A small network was shown many inputs. Here are its activations along a few directions, one row for each input.
In each table, some parts of the input vary, and every possible input appears once, in random order.
Descriptions start from the smaller parts, as in this example, which fits no table here: one of 4 places along a line, together with either a single point or one of 11 places along a line or (one of 3 separate values, together with one of 8 places around a ring).
Shared parts are said once, and a part with two or three values counts as separate values.

Other details of the inputs vary at random and push rows far along three fixed directions, the same in every table; ignore that.

Table:
x1: [ 27  72 -40 -13 -16  44 -40  29  32 -23 -11  -5   1  40]
x2: [ -8 -55 -16 -33 -13 -60 -14 -12 -39  -5 -60   8   9 -36]
x3: [-18 -42 -13 -36 -20 -42 -23 -25 -36  -7 -57  -6   5 -43]
x4: [-24 -18   1 -13  21  16  34   1  40  53  52  27 -15 -32]
x5: [ 39  29  -4 -52 -60 -37 -85  44 -22 -24 -75 -15  17   7]
x6: [  48  -47  106   -1 -120   -2   -5  -24  -15  -37   10    2   32   14]
x7: [ -5 -19 -42  13  51  14  25  -3   2  -6  26   9   7 -19]
x8: [-20  11 -11  22  66  -3  28  -3  23  11  -7   6 -27   8]
x9: [-27  24 -13  26  63  -4  27 -26  27  30  12 -15 -11  -8]
x10: [-38   4 -35   5  29  11  35  -1  10  48  31 -19  -9 -19]
x11: [ 27 -36 104  52 -57 -38  13 -52 -69 -16   5 -38  13   2]
x12: [ 36  60 -36 -19 -14  47 -48  54  32 -42 -23  19  -2  77]
x13: [-49 -31 -34   9  49  -7  62   9  13  41  37  -2 -21 -15]
x14: [ 15  66 -33 -13 -20  49 -46  40  33 -43 -17   9  -6  53]
x15: [ 24  -3  53  64 -47  66  60 -60 -35 -51  79 -13  43  39]
x16: [-12 -45  15  -7  27 -89  -5 -12 -30  29 -58 -18 -25 -55]
x17: [-10   6  22   6  53   3  16 -19  60  32  23  33 -15 -20]
x18: [ 41  55 -34 -10  -3  37 -35  55  24 -38  -6  11  -4  46]
x19: [-31 -21 -31  11  49  -2  46  22   4  39  39  -7 -18 -23]
x20: [-28 -17  -2 -38 -43 -59 -32  11 -38  21 -51  -4 -16 -23]
x21: [-39   7 -14  28  63  -3  18 -23  30  19   4  -6 -31  -8]
x22: [-12 -19  -2 -32 -30 -68 -38  23 -45  34 -39 -16   1 -40]
x23: [ 33 -35  92  39 -45  75  60 -56  -3 -36  88  22  41  23]
x24: [ 30  54 -34  -8  15  51 -51  28   2 -30  -3  16  29  31]
Each input here is: one of 4 separate values, together with either a single point or one of 5 places around a ring.
Changing only the choice among 4 separate values turns x15 into x1. The same change can be made to x23. Which row results? -> x6
Change only the place on the ring of 5 in x8. List by row number the other rows that result. -> x9, x11, x16, x21
Change only the choice among 4 separate values in x11. List by row number the other rows that result. -> x5, x22, x24
List by row number the other rows that have the choice among 4 separate values in common with x19. -> x4, x10, x13, x20, x22

Table:
x25: [-17 -23  14  58  66  28  78 -61  10   7  73 -10   6 -13]
x26: [ 31  19  14 -10 -36  37 -29  -2   9 -35   0  19  29  16]
x27: [ 28   4  -5  -8 -37 -14 -38   4 -25 -47 -48 -15  12  18]
x28: [  3 -37  33 -17 -48 -13   3  -2 -37   6   4  16  15 -11]
x29: [ 40  76  10  -2 -44  96 -34  47   5 -31  38  39  22  83]
x30: [ 11  56 -44  10  17  90  23  41  57 -20  73   8  -4  61]
x31: [-10  10 -57 -25  24 -16 -22  44 -10   3 -35   7 -15  10]
x32: [  2   8 -53 -39   2  -7 -29  29  42  -7 -30  -4  -3 -15]
x33: [-20 -29 -43  -6  38 -25  17  10 -11   6 -15   0 -15 -13]
x34: [-33 -20  12  46  26 -17  68 -32   0  28  49 -44 -26 -11]
x35: [ 23  66 -49 -10  33  87 -19  64  54 -31  25  51  -5  74]
x36: [-23  -9 -14   0  50 -23   2  -3 -13  32 -13  13  -8 -28]
x37: [ -8  20 -44 -44  -1   3 -39  26  27  17 -18   5   8 -26]
x38: [-15 -11  -4  -6  28 -30   3 -12  49  14 -17  -6 -18 -35]
x39: [  8  -9  38  22 -19 -36  -5 -32 -18 -18 -30 -26  -5  -1]
x40: [  9  -8  33  14 -30 -23 -11 -33 -34  -4 -15 -27  16 -15]
x41: [ 17  65 -18  -8  39  40 -36  31  68 -16 -18  36 -14  38]
x42: [-24 -10  -9 -20  18 -18   3  13  14  49   7   9  -8 -38]
x43: [-30  -4 -13   6  42 -38  12   8  -3  33 -17  -5 -32  -9]
x44: [ -4  25 -23 -15  46  -9 -41  14  -1  12 -46  25  -2 -11]
x45: [ 10  -4  40  38   4  -5  19 -34 -11 -22  -1 -12  -6  21]
x46: [  1  49 -25  25  60  47  -1  -9  33  -6  26   4   8  12]
x47: [-31   2 -16   7  33 -37  11  10  -1  37 -14 -18 -32 -12]
x48: [ -9  31 -20 -27   6 -19 -35  28  46  21 -32  -5 -22  -9]
x49: [-11 -27 -45  -5  41 -24  13  -8   4 -10 -23 -11  -6 -22]
x50: [ 16 -59  48  47 -33  29  85 -56   5 -42  82 -27  17   9]
x51: [-19 -45  -3  32  42   6  64 -56 -10   1  44 -13  13 -31]
x52: [ -1 -16  14   1 -46 -17  -1 -13 -55   2  -1 -25  14 -10]
x53: [-12 -28 -24 -25  28  -8   3 -13  24  11  -8  18  10 -47]
x54: [ 24  17  37 -11 -54 -20 -42   4  11 -15 -42  -7  -3  13]
x55: [  9 -21  42  25 -41  12  23 -20 -66 -14  29  -1  19  25]
x56: [-16 -31 -21 -25  30  -7   4  -4  16  17  -6  27   5 -43]
x57: [-10  41 -36 -18  23 -11 -44  18   6  22 -32 -11  -1 -16]
x58: [-26  -4 -44 -11  22 -15   1  -7  -5  22  -2 -26   5 -37]
x59: [ 20 -47  20 -11 -38 -19   6 -16  -7 -32 -15   0   9  -8]
x60: [ 42  -1  55  67 -24 109  77 -24  12 -68 116  16  19  90]
x61: [  7 -29  16   4 -44   8  32   8 -11  -9  35  -8  -1  17]
x62: [ 31  38  15  29 -33  58  -2 -15 -19 -44  30 -11  32  47]
x63: [ 19  18  32 -24 -61  -8 -45  18 -17   7 -21   6   9   2]
x64: [ -1 -10  36  10 -32 -25  -3  -9 -56  16  -7 -12   5  -4]
x65: [-20 -20 -31  -8  46 -13   5 -10 -12  11 -16  11   4 -33]
x66: [-17 -25 -42 -26   3 -19  12  11  31  12   3 -23  -9 -32]
x67: [  1  -6  34  10 -39 -25  -5 -16 -50  12  -4 -24   7  -8]
x68: [ 11 -28  24 -13 -53 -10  -5 -24 -11  -9  -2 -11  25 -26]
x69: [-20 -18 -24  -9  41  21  26   2  22  22  34  32   1 -20]
x70: [  8 -31  53  -5 -31 -18  -4 -12 -26  10  -5  24   7 -13]
x71: [-29 -31  24  28  10 -11  69 -26  27  33  59 -28 -25 -21]
x72: [-27  20 -22  24  45  -5  24  -7  28  21  17 -34 -24  -3]
x73: [-21 -48  35  33  36 -10  69 -39  29  17  43   0 -20 -21]
x74: [ -9  -5  -7   1  52  15  18 -18  44  17  23  21   3 -28]
x75: [ 21  18  31 -24 -58  -8 -49   9  -8   1 -25   0  15  -2]
x76: [ 15  16  34   4 -23 -26 -37  13 -36 -12 -54  11 -14  33]
x77: [-11  21 -64 -25  10 -14 -27  40  -1   4 -30 -18 -14   1]
x78: [-22  -3  -7  -3  42  12  24   8  25  39  36  24  -7 -18]
x79: [ 19  11 -10 -13 -51 -15 -35  17 -32 -31 -37 -29   6  22]
x80: [ 21 -12   9 -31 -56 -12 -28  36 -23 -19 -28  18   1  23]
x81: [  7  -5  37  22 -31 -36  -2 -28 -21 -11 -26 -38  -5   1]
x82: [-14 -21  -1 -16  38 -15   0  -6  22  28  -9  27  -3 -42]
x83: [  7  63 -36  28  58  98  15  22  16 -18  58  38  11  64]
x84: [ 10 -22  17   5 -29 -15  -8 -35 -39 -23 -17 -17  25 -17]
x85: [-12  20 -12 -28  18 -21 -29  41  28  28 -34  25 -29   2]
x86: [ 46  49  -1  11 -20  56 -32  31 -17 -66 -14  22  12  82]
x87: [-26 -19 -49  -8  22 -26  18  19 -12  18  -5 -20 -16 -14]
x88: [ -7  26 -20  -6  46 -22 -33  18  12   6 -56  15 -24   5]
x89: [ 16 -23  47  -3 -35 -18 -11 -31  -4  -6  -9   0  19 -27]
x90: [ 26   8  -8  -9 -48 -14 -36   8 -27 -40 -44 -26  11  19]
x91: [  0 -16  40  10 -23 -26  -3 -11 -58  12 -10   1   5  -1]
x92: [  3 -27  26 -16 -64 -11  -1  -7 -28   6  10  -8  16 -19]
x93: [ 12  14   6 -15 -48  -6 -38  20 -58  -5 -30   2  15  17]
x94: [  1  -7  49  18 -33  -3  27  -1   0  10  26  -6 -15  19]
x95: [-14   5 -15   1  35  14  16 -14  49  24  30  -4   4 -33]
x96: [ -4  33 -13  -7  40  16 -12  33  46  13  -7  37 -26  23]
Changing only one part turns x25 into x49. The same change can be made to x57. Which row results? -> x79
Changing only one part turns x78 into x80. The same change can be made to x70. Which row results? -> x35
What is each input in this table made of? -> one of 2 separate values, together with one of 4 places along a line, together with one of 9 places around a ring
A walk changes only the place on the ring of 9. It starts at x58 and steps to x52. List the rest of the walk in order. -> x93, x55, x83, x65, x51, x84, x62
Change only the place on the ring of 9 in x41. List by row number the other rows that result. -> x38, x48, x54, x71, x73, x85, x94, x96
Change only the choice among 2 separate values in x26. List by row number the other rows that result. -> x84
